Each row has a name. After each piece below comes the name of the row it's from, unless a question asks for something else. Each question is about the rows just above it.

(121): [150 151 139 131 222 145 245 135 125 133 121 206 135 134]
(43): [134 125 121 222 145 206 133 135 139 151 131 134 245 150]
(91): [121 136 145 245 125 134 135 206 150 222 151 133 131 139]
[139 151 222 135 206 121 145 133 150 135 134 125 245 131] is which row reordered?  (121)
Which row holds these entries in another order? [151 133 131 139 121 136 145 245 125 134 135 206 150 222]  (91)
Put [139 131 133 151 222 150 206 135 134 125 245 145 136 121] back in order: which row is it?  (91)
Which row holds these entries in another order? [131 125 121 222 135 134 133 151 206 135 245 145 139 150]  (121)
Put [121 125 131 133 134 135 135 139 145 150 151 206 222 245] back in order: which row is it?  (121)

(195): [149 173 143 124 104 160  77 191 136 101 113 145 151]
(92): [ 85 136  81  74 100 173 129  91 160  99 146 123  92]
(201): [148 144 140 100  74 124 100 119  80 143 137 160 123]
(145): [ 92 146  91 136 173 160 123 128  81  85 100  99  74]
(89): [139 188 148 154  89 146 137 191 172 149 154 158 208]
(74): [151 108 118  73 127 122 135 126 131  70  90 137 119]
(24): [137 172  89 154 191 189 149 148 208 139 158 146 154]
(187): [137  97  94 137 113 133 186 125  84  96  72 133  94]
(110): [137  97  94 137 113 133 186 125  79  96  72 133  94]
(139): [ 92 174 155  76  96 124 195 131 175 181 127 101 193]
(26): [145 143  80 123 100 100 140 160 124  74 119 137 148]
[119 137 148 145 143  80 123 100 100 140 160 124  74] is which row reordered?  (26)
[123  92  85 136  81  74 100 173 129  91 160  99 146] is which row reordered?  (92)
[191 158 137 149 172 154  89 154 139 146 148 189 208] is which row reordered?  (24)

(41): [103 156  71 135 146 102 162 133 136 143 107 149 153 144 152 103  90 140
 151 171 141 124  77  99  82 162  97 131  83 117 123  66 173 151  38 184
  78 137  91 117 146 139  91  83  75  72 138 106  90  92]
(126): [122 147 164 142 101 102  71 162 126 107 139 109 106 130 118 114 149 118
 133 121 130 159 190 115 149 146 138 157 104 144 123 116 115 115 112 158
 101 134 111 116 115 124  93 145 171 133 158 107 100 113]
(25): [113 119 129 108 137 140 129 125 131 128 132 140 133 135 127 132 114 121
 121 125 146 126 137 132 125 139 129 129 134 129 122 116 131 121 137 131
 139 116 131 132 125 141 119 129 132 114 119 129 115 132]
(200): [140 126 118 111 135 118 139 119 134 142 132 150 139 142 125 131 116 126
 131 139 125 119 117 127 121 150 120 137 103 130 127 104 131 134 128 128
 106 121 113 109 128 116 129 140 141 112 115 111 109 119]
(131): [121 143 122 154 117 115 128 144 112 137 111 102 147  86 160 139 115 146
 137 136 144 126 133 144 158 157 127 140 141 131 127 116 141 170 138 130
 139  83 114 126 108 135 115 110 128 123 111 121 136 113]
(19): [142 125 112 128 107 117 126 140 126 151 102 128 131  82 113 159  82 127
 189 156 150 131 157  87 123  98 134 153 173 123 130 121 101 147 140 152
 110 139 117 147 114 153 110 136 100 139  86 143 137 158]
(127): [168 132 171  93 170 106 154 108 116 146 100 161 157 156  91 183 121 113
  81 144 141 163 140 174 154 108 134 139 123 157 120 171 147 125 146 141
 104 117 102 121 133 147 143 134  97 107 104 103  93 140]
(108): [139 128 137  82 140 100 151  98 158 113 114 157 142 153 110 128  87 126
  86 153 130 173 150 189 131 117 123 159 131 125 127 152 147 121 112 147
 107 136 101 117 143 140 156 125 139 123 134 102  82 110]
(98): [100 123 106  71 130 115 146 144 123 107 118 116 145 138 190 115 142 114
 112 121 162 102 115 158 115 113 171 157 124 134 109 139 101 133 101 104
  93 133 147 130 149 107 149 118 126 159 111 116 164 158]
(194): [136 145 113 134 120 147 150 123 136 131 124 131 137 133 138 100 138 147
 160 137 116 122  99 117 106 138 133 120 110 121 129 105 143 146  92 127
 121 147 110  94 118 116 138 121 120 114 110 145 118 115]
(53): [ 83 134  77 171 125 104  90 143 120 115 113  73 178  32 232 109 126 159
  76 103 229  99 151 191 198 182 102 155 151 116 225  99 176 195 107 185
 138  62 124 173 180 185  67  39 112 137 173 129 140  45]
[ 71  93 100 101 101 102 104 106 107 107 109 111 112 113 114 115 115 115
 115 116 116 118 118 121 122 123 124 126 130 130 133 133 134 138 139 142
 144 145 146 147 149 149 157 158 158 159 162 164 171 190] is which row reordered?  (126)
Which row holds these entries in another order? [158 164 116 111 159 126 118 149 107 149 130 147 133  93 104 101 133 101
 139 109 134 124 157 171 113 115 158 115 102 162 121 112 114 142 115 190
 138 145 116 118 107 123 144 146 115 130  71 106 123 100]  (98)
[104 117 102 121 133 147 143 134  97 107 104 103  93 140 168 132 171  93
 170 106 154 108 116 146 100 161 157 156  91 183 121 113  81 144 141 163
 140 174 154 108 134 139 123 157 120 171 147 125 146 141] is which row reordered?  (127)
Which row holds these entries in another order? [ 82 110 139 128 137  82 140 100 151  98 158 113 114 157 142 153 110 128
  87 126  86 153 130 173 150 189 131 117 123 159 131 125 127 152 147 121
 112 147 107 136 101 117 143 140 156 125 139 123 134 102]  (108)
Put [103 104 106 109 109 111 111 112 113 115 116 116 117 118 118 119 119 119
 120 121 121 125 125 126 126 127 127 128 128 128 129 130 131 131 131 132
 134 134 135 137 139 139 139 140 140 141 142 142 150 150] back in order: which row is it?  (200)

(95): [128 127 146 227 163 128 129 129 127]
(114): [129 130 178 216 127 128 136 129 128]
(113): [177 216 136 128 127 129 130 128 129]
(18): [129 127 142 222 167 128 129 129 128]
Which row holds these entries in another order? [216 130 127 136 129 128 129 128 177]  (113)
Which row holds these entries in another order? [127 128 127 146 128 129 163 129 227]  (95)
Put [127 128 128 129 129 129 142 167 222] back in order: which row is it?  (18)

(156): [151 130 116 105  88 128 116 194 163 171 118 102 109 169 179  91 127 110
 151 107 161 209 168 159  38 178 163 163 119  60]
(6): [153 118 141 139 167 139 180 107 151 194 122 105 166 127 144 212 183 195
 145 170  75  69 180  79 107 172 107 215 151 158]
(157): [149 147 232 185 141 126 130 131 135 129 174 162 186 128 152 110 106  48
  90 135  96  69  64 189 126 178  83 193 111  98]
(37): [107 139 118 107 195 183 215 141 170 151 107 127 145 172 151 139 212  69
 180 166 194 122  75 105 153 167 180 145  79 158]
(169): [128 179 105 130 168 159  38 163 119 118 127 102 169 109 151 110 107  88
 163 171 194 116  60  91 178 161 151 116 209 162]
(104): [163 168 163 179 194 107 110 119 128 127 209 130 169 151 178 118 109  38
  60 163 116 102  90 151 159 105 161 171  88 116]
(32): [170  79 128 122 151 107 215 180 194 180 195 145 183 145 139 141 107 107
 153 139  69 212 118 167  75 172 158 166 105 151]
(62): [166 139  79 158 180  69 167 107 195 212 214 122 151 170 145 183 107 139
 127 180 151 141 172 105 194  75 144 118 153 107]
(159): [149 147 232 185 141 126 130 131 135 129 174 162 186 128 152 110 106  48
  90 135  96  69  64 189 126 178  83 193 111  99]
Put [158 151 215 107 172 107  79 180  69  75 170 145 195 183 212 144 127 166
 105 122 194 151 107 180 139 167 139 141 118 153] back in order: which row is it?  (6)
[116 163 168 163 179 194 107 110 119 128 127 209 130 169 151 178 118 109
  38  60 163 116 102  90 151 159 105 161 171  88] is which row reordered?  (104)
[ 38  60  88  91 102 105 107 109 110 116 116 118 119 127 128 130 151 151
 159 161 163 163 163 168 169 171 178 179 194 209] is which row reordered?  (156)
[153 107 166 139  79 158 180  69 167 107 195 212 214 122 151 170 145 183
 107 139 127 180 151 141 172 105 194  75 144 118] is which row reordered?  (62)
[ 69  75  79 105 107 107 107 118 122 127 139 139 141 144 145 151 151 153
 158 166 167 170 172 180 180 183 194 195 212 215] is which row reordered?  (6)
Which row holds these entries in another order? [116  60  91 178 161 151 116 209 162 128 179 105 130 168 159  38 163 119
 118 127 102 169 109 151 110 107  88 163 171 194]  (169)
Which row holds these entries in another order? [158  79 145 180 167 153 105  75 122 194 166 180  69 212 139 151 172 145
 127 107 151 170 141 215 183 195 107 118 139 107]  (37)

(196): [236  40  15 222 228  18]
(202): [ 22  15 228  13 238 238]
(151): [238 236  28 240  28  53]
(207): [236 234 222 239  25  12]
(146): [ 15 237  21  25  20  85]
(154): [237  21  25 237 233  12]
(137): [ 40 222 228  18  14 235]
(96): [ 20  20  25  85  15 237]
(182): [238 235  14 238  20  35]
(21): [237 237  13 233  25  21]
(99): [228  40  14 235  18 223]
Which row holds these entries in another order? [ 14  18  40 223 228 235]  (99)
[237  25  21 237 233  12] is which row reordered?  (154)
Put [ 21 237 237  13 233  25] back in order: which row is it?  (21)
Which row holds these entries in another order? [236 239 234 222  25  12]  (207)
Put [ 21  25  20  85  15 237] back in order: which row is it?  (146)
Which row holds these entries in another order? [235  40  18 228  14 223]  (99)
Which row holds these entries in another order? [ 14  18  40 222 228 235]  (137)

(77): [208 217 228  27]
(60): [229 221 226 224]
(178): [222  25 164  68]
(189): [ 26 212 226 224]
(135): [217  27 229 208]
(90): [227  26  25  27]
(8): [ 68 222 164  24]
(82): [ 30  37 228 226]
(147): [ 34 217  24  39]
(101): [ 43 228 230 228]
Which row holds these entries in another order? [229  27 208 217]  (135)
Put [ 68 164  25 222] back in order: which row is it?  (178)

(3): [147  80 144 108 101 130 122 134 123 220  99  76 109  79 202  74 157]
(50): [ 98  76  80 134 202 122 157 147 108 101 109 220  79 123 130 144  74]
(15): [ 86 132  50 149 139 102 139 119  69 138 211 168  92  99  99  91 180]
(141): [ 69 180 168 119 139  91  50 139  43 149  92 132 138 210 102 114  86]
(39): [109 114 100 202  65  49 108 147 146 116 132 137  69 147 200 100 139]
Which row holds these entries in another order? [102 114  86  69 180 168 119 139  91  50 139  43 149  92 132 138 210]  (141)
[220  79 123 130 144  74  98  76  80 134 202 122 157 147 108 101 109] is which row reordered?  (50)
Put [157  74 202  79 109  76  99 220 123 134 122 130 101 108 144  80 147] back in order: which row is it?  (3)
Which row holds these entries in another order? [ 50  69  86  91  92  99  99 102 119 132 138 139 139 149 168 180 211]  (15)
Which row holds these entries in another order? [ 49  65  69 100 100 108 109 114 116 132 137 139 146 147 147 200 202]  (39)
[122 108  74  99 130  76 157 134 101 202 123 220  79 109  80 144 147] is which row reordered?  (3)
[ 74 144 130 123  79 220 109 101 108 147 157 122 202 134  80  76  98] is which row reordered?  (50)

(102): [143  76 166 149 147 208 177 162 177 170 137 133 193 126 121 141 134 105
 135 150 105 141 125 145  41  75 206  80 152 145 134 121 157 124  45]
(30): [134 134 137 162 152 121 206  41 105 170 143 141 145 150 149 147 121 141
 166 105 145  76 135 177 193 177 125  45  75 126 134 157 124  80 208]
(17): [132 139 136 165 149 121 220  38 108 181 144 140 148 162 159 149 122 140
 168 104 144  76 135 185 183 196 126  64  63 126 135 155 124  88 180]
Put [ 41  45  75  76  80 105 105 121 121 124 125 126 133 134 134 135 137 141
 141 143 145 145 147 149 150 152 157 162 166 170 177 177 193 206 208] back in order: which row is it?  (102)
Put [134 157 124  80 208 134 134 137 162 152 121 206  41 105 170 143 141 145
 150 149 147 121 141 166 105 145  76 135 177 193 177 125  45  75 126] back in order: which row is it?  (30)

(34): [247 125 233 108 115 116  38 102 159 104 129  84 173 111  65 124 201 100
  50 103  80  86  34 135 174 117  43 142 116 149 186 121 110 218 141 149
 166 174]
(109): [199 102 201 111  88 126  48 130 161  68 137  92 150 109 110 161 156 138
  66  76  88 103  65 134 175  87  60 125 147 147 147  82 108 201 142  89
 156 131]
(63): [222 120 209 107 115 113  41 117 147  93 128  74 156 108  90 138 167 107
  45  92 118  97  61 147 165 115  34 140 155 145 160  94 117 201 136 101
 166 150]
(83): [227 129 222 139 103 108  74 131 182 106 115 120 177 130  60 118 216 107
  81 112  55  77  29 132 155 109  50 144 124 152 168 139 113 203 132 141
 182 191]
(44): [129 152 155  74  55 177 182 131 112 108  77 132 139 129 141  60  81 144
 118 124 106 109 103 222 120 107 182  29 168 139 203 115 191 216 132 227
 113  50]
(71): [247 125 233 108 115 116  38 102 159 104 129  84 173 111  65 124 201 100
  50 103  80  86  34 129 158 114  20 155 152 148 164 111 129 215 129 111
 180 179]
(35): [182 106 173 141  71 104  69 156 177  75 129 125 154 119 103 158 159 140
  87  79  80  97  63 137 179  88  88 121 116 157 165  95  72 191 160 119
 160 143]
[113 203 132 141 182 191 227 129 222 139 103 108  74 131 182 106 115 120
 177 130  60 118 216 107  81 112  55  77  29 132 155 109  50 144 124 152
 168 139] is which row reordered?  (83)
Put [227 113  50 129 152 155  74  55 177 182 131 112 108  77 132 139 129 141
  60  81 144 118 124 106 109 103 222 120 107 182  29 168 139 203 115 191
 216 132] back in order: which row is it?  (44)

(5): [205 128  92 200 131 214 169  80 172 152  89 176 174  42  98 112  85 196
  78 214 213 156 207  93 115  99  82 156 185  35 158 174  62  99  53]
(153): [165 214  86  65 176 132  93 109 194 116 150 174  48 106 134  86 133 189
  41  55 174 165  78 191  44 217  95 176  51 213 145  56  51 203  54]
(78): [ 44 134  48  56 203 145 176 189 194  86  54 191 133  55 165  41 176 214
 213  78 106 132  65  93  95 165  86  51 109 174  52 150 217 116 174]
(122): [148  73  42 108 196 205 181  56  52 198  92 143  87 131  65 151  74  53
  60  51  58 167  70 123 113 134 219 197 192  71 148  59 154 179 160]
(56): [ 44 189  42  65 176  95 174 133 165 134 174 165  86 109 116  48 132 194
 217 176  52  54 145  78 213 214 106  56  55 150  86  93 191  51 203]
(152): [148  73  42 108 196 205 181  56  52 198  92 143  87 131  65 151  74  53
  60  51  58 167  70 123 113 134 219 197 192  71  67  60 126 131  39]
[191  51 203  44 189  42  65 176  95 174 133 165 134 174 165  86 109 116
  48 132 194 217 176  52  54 145  78 213 214 106  56  55 150  86  93] is which row reordered?  (56)
Which row holds these entries in another order? [174 116 217 150  52 174 109  51  86 165  95  93  65 132 106  78 213 214
 176  41 165  55 133 191  54  86 194 189 176 145 203  56  48 134  44]  (78)
Put [174  78  86  93 150 194  52 203  55 134  54 174  86 213  48 116 191 176
 106 189  51 109  44 214  41  95 217 133  56 176 145 132 165 165  65] back in order: which row is it?  (78)

(27): [ 67  17  22  32  22 222 232 233  31  20 232]
(115): [ 27 227 235  33  23  35  22 232 240  40  16]
(36): [ 18  22 232 232  67  32  31  22 222 233  20]
(12): [238 216  28 228 230  22 244  26  34 240 129]
(2): [237 225  17 234 228  25 227  35  34 232 225]
(38): [234  34  24 232 237 228 227  17 225  35 225]
Put [ 18  20  22  22  31  32  67 222 232 232 233] back in order: which row is it?  (36)
Which row holds these entries in another order? [ 17  25  34  35 225 225 227 228 232 234 237]  (2)
Put [225 237 225  17 234 228  25 227  35  34 232] back in order: which row is it?  (2)
Which row holds these entries in another order? [ 16  22  23  27  33  35  40 227 232 235 240]  (115)
Which row holds these entries in another order? [ 32  22 222 232 233  31  20 232  67  17  22]  (27)
Put [232 225 237 225  17 234 228  25 227  35  34] back in order: which row is it?  (2)

(106): [170  85 220 153 161 189]
(46): [ 82 104 133 230 226 159]
(119): [ 93  95 142 229 232 170]
(40): [ 95 170 229 233  93 142]
Put [142 229 232 170  93  95] back in order: which row is it?  (119)
Put [170  93 229  95 142 233] back in order: which row is it?  (40)

(7): [135 118 139 141 138 129 109 100 116 130 134 153 127 104 128 138 135 103
 136 107 157 118 140 136]
(185): [137 142 120  98 144 122 122 134  99 122 134 144 122 151 121 156 119 143
 105 142 157 149  98 126]
(79): [101 114 150 130 117 126 133 135 152 133 134 130 129 167 134 112 129 128
 130 139 157 116 158 149]
(68): [149 145 126 121  97 118 107 130 136 116 134 142 109 149 115 143 112 114
 136 120 157 150 101 118]
(22): [132 134 109 142 142 117 110 136 130 128 134 100 154 127 141 114 137 159
 148 118 157 132 141 109]
(149): [178 133 120 130 154 134 135 142 133 134 127 152 117 128 134 157 123 140
 107 135 121 112 131 159]
(70): [131 130 107 137 141 107 123 139 131 132 134 103 151 121 138 107 132  32
 152 120 157 116 131 102]
(48): [122 126 120 127 128 118 146 134 128 135 134 128 132 104 123 110 117 175
 148 127 157  99 115 110]
(51): [148 113 141 130 141 121 117 102 127 129 134 147 114 108 129 141 152 144
 117 101 157 114 133 129]
(52): [142  99 120 151 126 119 142  98 122 149 122 136 143 121 156 122 157 144
 144 134 134 122 105  98]
[105  98 142  99 120 151 126 119 142  98 122 149 122 136 143 121 156 122
 157 144 144 134 134 122] is which row reordered?  (52)
Put [126  98 149 157 142 105 143 119 156 121 151 122 144 134 122  99 134 122
 122 144  98 120 142 137] back in order: which row is it?  (185)

